These are the activations of a small neural network, seen along a few directions. Each row is one input.
In each table, some parts of the input vary, and every possible input appears once, in random order.
Descriptions start from the smaller parts, as in this example, which fits no table here: one of 2 separate values, together with either a single point or one of 9 places around a ring or (one of 6 places along a line, together with one of 8 places around a ring).
Shared parts are said once, and a part with two or three values counts as separate values.
In the rows, 128 means zero.

Table:
row 1: [ 97 176 153 141  92 147 109 122 135 127 129 106  99  82 117 104 133 137]
row 2: [105 126 158 167 112 188 124 104 152 124 125 105 100  82 118 117 120 145]
row 3: [115  64 127 115 158 117 189 139 130 152 153 131 163 166 139 118 125 129]
row 4: [119 143 152 167 116 168 143 112 130 130 136 102 116 111 122 143 110 137]
row 5: [124 121 150 149 115 176 113 126 142 122 118 118 104  78 127 131 110 143]
row 6: [165  80  83 111 171  90 149 136 128 121 129 165 157 201 118 154 138 106]
row 7: [130 127 111 110 145  89 167 134 107 143 145 133 164 183 128 122 134 116]
row 8: [120 177 131 133  92 123  87 144 130 121 108 125 114  80 123 122 126 139]
row 9: [142  83  98 120 173 111 169 116 125 125 151 143 143 207 118 137 142  99]
row 10: [132  69 117 110 165 101 179 149 132 151 145 139 163 165 137 126 122 131]
row 11: [145 149 126 155 115 143 123 134 127 122 114 123 130 105 132 161 108 139]
row 12: [119 145 149 163 117 161 138 108 125 130 127 105 122 109 131 142 114 137]
row 13: [132 134 134 160 111 164 107 132 147 115 110 125 106  81 127 135 116 144]
row 14: [128 166 141 117  97 142  46 120 132 107 105 127  88  71 120 120 143 132]
row 15: [106  73 125 126 159 122 199 137 132 151 159 117 153 176 133 111 126 123]
row 16: [142 126 106 101 143  80 164 138 100 140 144 143 160 178 138 126 134 119]
row 17: [153 134  90 100 140  67 148 157 107 135 126 149 168 187 133 137 128 112]
row 18: [114 128 155 155 112 176 118 112 142 120 122 116 100  81 135 121 119 144]
row 19: [105 134 157 169 112 189 127 109 152 123 132 104  90  88 120 117 122 143]
row 20: [134 176 125 126  90 131  40 126 138  99  95 130  91  77 119 123 143 128]
row 21: [132 132 108 113 144  88 174 137 106 140 152 131 152 185 127 121 134 116]
row 22: [129 127 146 151 117 168 107 124 150 121 118 122 108  77 125 134 109 147]
row 23: [159  76  93  97 175  97 153 132 117 128 135 159 152 200 129 148 138 101]
row 24: [128 137 146 153 116 159 136 113 124 127 129 114 124 101 132 149 107 143]
row 25: [111 174 149 139  90 154  59 104 141 103 115 113  75  80 113 104 149 124]
row 26: [149  74 100 107 172 104 158 119 120 126 142 156 153 201 128 142 139 103]
row 27: [109 172 147 134  92 152  55 100 141 106 109 115  84  76 115 104 151 129]
row 28: [119 180 140 120  99 120  88 137 129 126 113 123 112  79 132 119 127 141]
row 29: [148 121 106  92 147  75 156 151  99 143 136 146 163 181 133 132 128 117]
row 30: [119 174 144 123  92 144  50 108 133 105 109 125  85  74 130 111 152 131]
row 31: [131  78 107 113 157  97 177 157 133 143 135 138 166 172 139 127 125 127]
row 32: [106 173 147 129  93 137  99 125 125 128 124 119 107  77 133 111 134 142]
row 33: [155 129 100  96 149  66 152 149 104 142 137 150 163 179 135 135 130 120]
row 34: [137 137 143 143 118 153 128 129 119 128 119 116 128 105 136 155 101 133]
row 35: [114 175 145 117  98 128  93 138 122 127 113 119 110  80 134 116 129 139]
row 36: [ 95 177 150 139  93 141 102 119 129 129 120 109 105  83 126 103 136 137]
row 37: [166  79  91 104 178  90 149 130 125 129 137 165 155 197 125 152 139 108]
row 38: [107  68 126 126 159 120 195 133 130 153 152 121 160 172 135 111 128 124]
row 39: [141  76  99 118 173 112 165 112 125 127 144 145 153 203 117 138 141 100]
row 40: [141 144 139 145 120 145 122 128 127 127 119 120 132 104 134 158 101 138]
row 41: [123  65 123 103 161 109 181 153 127 152 142 133 165 170 140 123 120 124]
row 42: [133 173 138 118  97 133  39 121 138 106 103 130  92  74 124 121 142 129]
- Changing only one part turns row 32 into row 8. The same change can be made to row 30. Which row results? => row 20
- Changing only one part turns row 4 into row 40. The same change can be made to row 9. Which row results? => row 37
- What is each input in this table made of? => one of 6 places along a line, together with either one of 3 separate values or one of 4 places along a line
- Which other rows does row 34 become when the place on the line of 4 takes its other values? List them by row number. => row 5, row 14, row 35
- Start at row 15 and move only the place on the line of 6, one step at a time. The first step leads to row 38. Which rows follow, in order? => row 3, row 41, row 10, row 31
- Start at row 17 and move only the place on the line of 6, one step at a time. The first step leads to row 33. Which rows follow, in order? => row 29, row 16, row 7, row 21

Table:
row 43: [111 209 124  87  92  70  95 154 102 135 121 127 128 124 133  87 147 125]
row 44: [138 155 112  91 115  98  49 123 128 106 109 151 106 118 121 111 168 114]
row 45: [ 91 122 169 176 109 183 185 138 137 151 134  88 133  76 141 130  81 163]
row 46: [ 62 116 176 165 105 181 177 125 144 152 146  83 121  82 132  91 108 156]
row 47: [167  42  84 105 201  73 231 149 107 154 157 155 205 246 139 162 112 107]
row 48: [141 220 117 100  92  65 102 160  90 136 114 130 142 112 144 131 124 138]
row 49: [132 132 123 129 127 144  72 107 151 103 116 138  94 119 105 122 153 113]
row 50: [138  34  90  90 200  73 223 139 117 153 170 155 186 249 125 123 141  98]
row 51: [101  99 164 167 125 199 126  89 154 122 140 102  96  95 116 118 130 134]
row 52: [165 163 103 103 115 100  59 135 118 103  97 158 115 111 134 148 143 122]
row 53: [128 103 154 179 128 205 135 104 148 117 123 109 104  94 126 153 102 139]
row 54: [162 142 119 144 126 145  80 114 139 104 108 139 107 108 120 160 128 126]
- What is each input in this table made of? => one of 2 separate values, together with either a single point or one of 5 places along a line
- Changing only the choice among 2 separate values turns row 48 into row 43. The same change can be made to row 52. Which row results? => row 44

Table:
row 55: [134  47  89  64 185  51 193 160 112 155 154 161 190 229 137 111 148 104]
row 56: [150 162 107 121 112 114  64 130 134 103  99 150 109 106 124 136 144 125]
row 57: [120 185 132 113 106 108  84 119 120 122 126 125 110 110 112 117 147 122]
row 58: [136 177 128 124  95 126  65 148 132 114  95 130 108  79 133 131 126 138]
row 59: [ 73 129 171 168 105 182 174 115 135 144 144  87 116  95 132  97 110 148]
row 60: [111  80 135 165 149 168 172 113 155 132 147 111 126 150 112 124 124 126]
row 61: [104  94 166 168 125 182 170 123 142 147 133  99 137  81 141 139  88 158]
row 62: [140 165 125 107 114 116  68 107 116 108 119 137 104 126 125 119 156 113]
row 63: [169 101  82 104 175  62 214 150  84 146 147 150 197 240 141 166 113 104]
row 64: [150  70 130 150 158 180 124 102 152 110 130 138 105 130 117 156 124 120]
row 65: [121 198 142 126  85 120  80 140 125 127 114 121 105  62 135 113 128 151]
- What is each input in this table made of? => either one of 2 separate values or one of 4 places along a line or one of 5 places around a ring

Table:
row 66: [122 133 114 107 136  89 150 134 110 139 141 129 151 173 125 115 145 115]
row 67: [127 122 142 166 128 167 160 127 143 131 133 120 117 104 130 140  95 145]
row 68: [139 122 120  95 143  92 155 155 107 146 142 140 146 149 140 128 125 129]
row 69: [142  92 103 117 148 119 139 125 111 118 117 141 150 174 128 156 141 107]
row 70: [128 101 152 156 135 181 135 105 138 126 135 110 114 115 125 143 116 131]
row 71: [100  96 139 146 128 171 135 120 152 121 129 122 104 107 116 116 135 131]
row 72: [111 126 161 140 122 153 149 135 132 149 144 103 124  94 134 123 107 149]
row 73: [156 116 102 128 147 100 157 140 125 130 129 148 154 164 139 142 112 126]
row 74: [131  95 103 107 152 105 131 135 134 126 132 145 137 166 115 123 155 112]
row 75: [155 198 103  90 102  71  39 134 117 104  93 155 122 120 130 124 146 115]
row 76: [127 201 142 134  81 136  39 117 131 109 100 117  92  58 123 125 144 140]
row 77: [ 98 134 154 150 115 150 148 108 136 136 141 107 124 112 131 101 116 138]
- What is each input in this table made of? => one of 2 separate values, together with either a single point or one of 5 places around a ring
- List by row number the other rows that have the choice among 2 separate values in common with row 73. => row 66, row 68, row 69, row 74, row 75
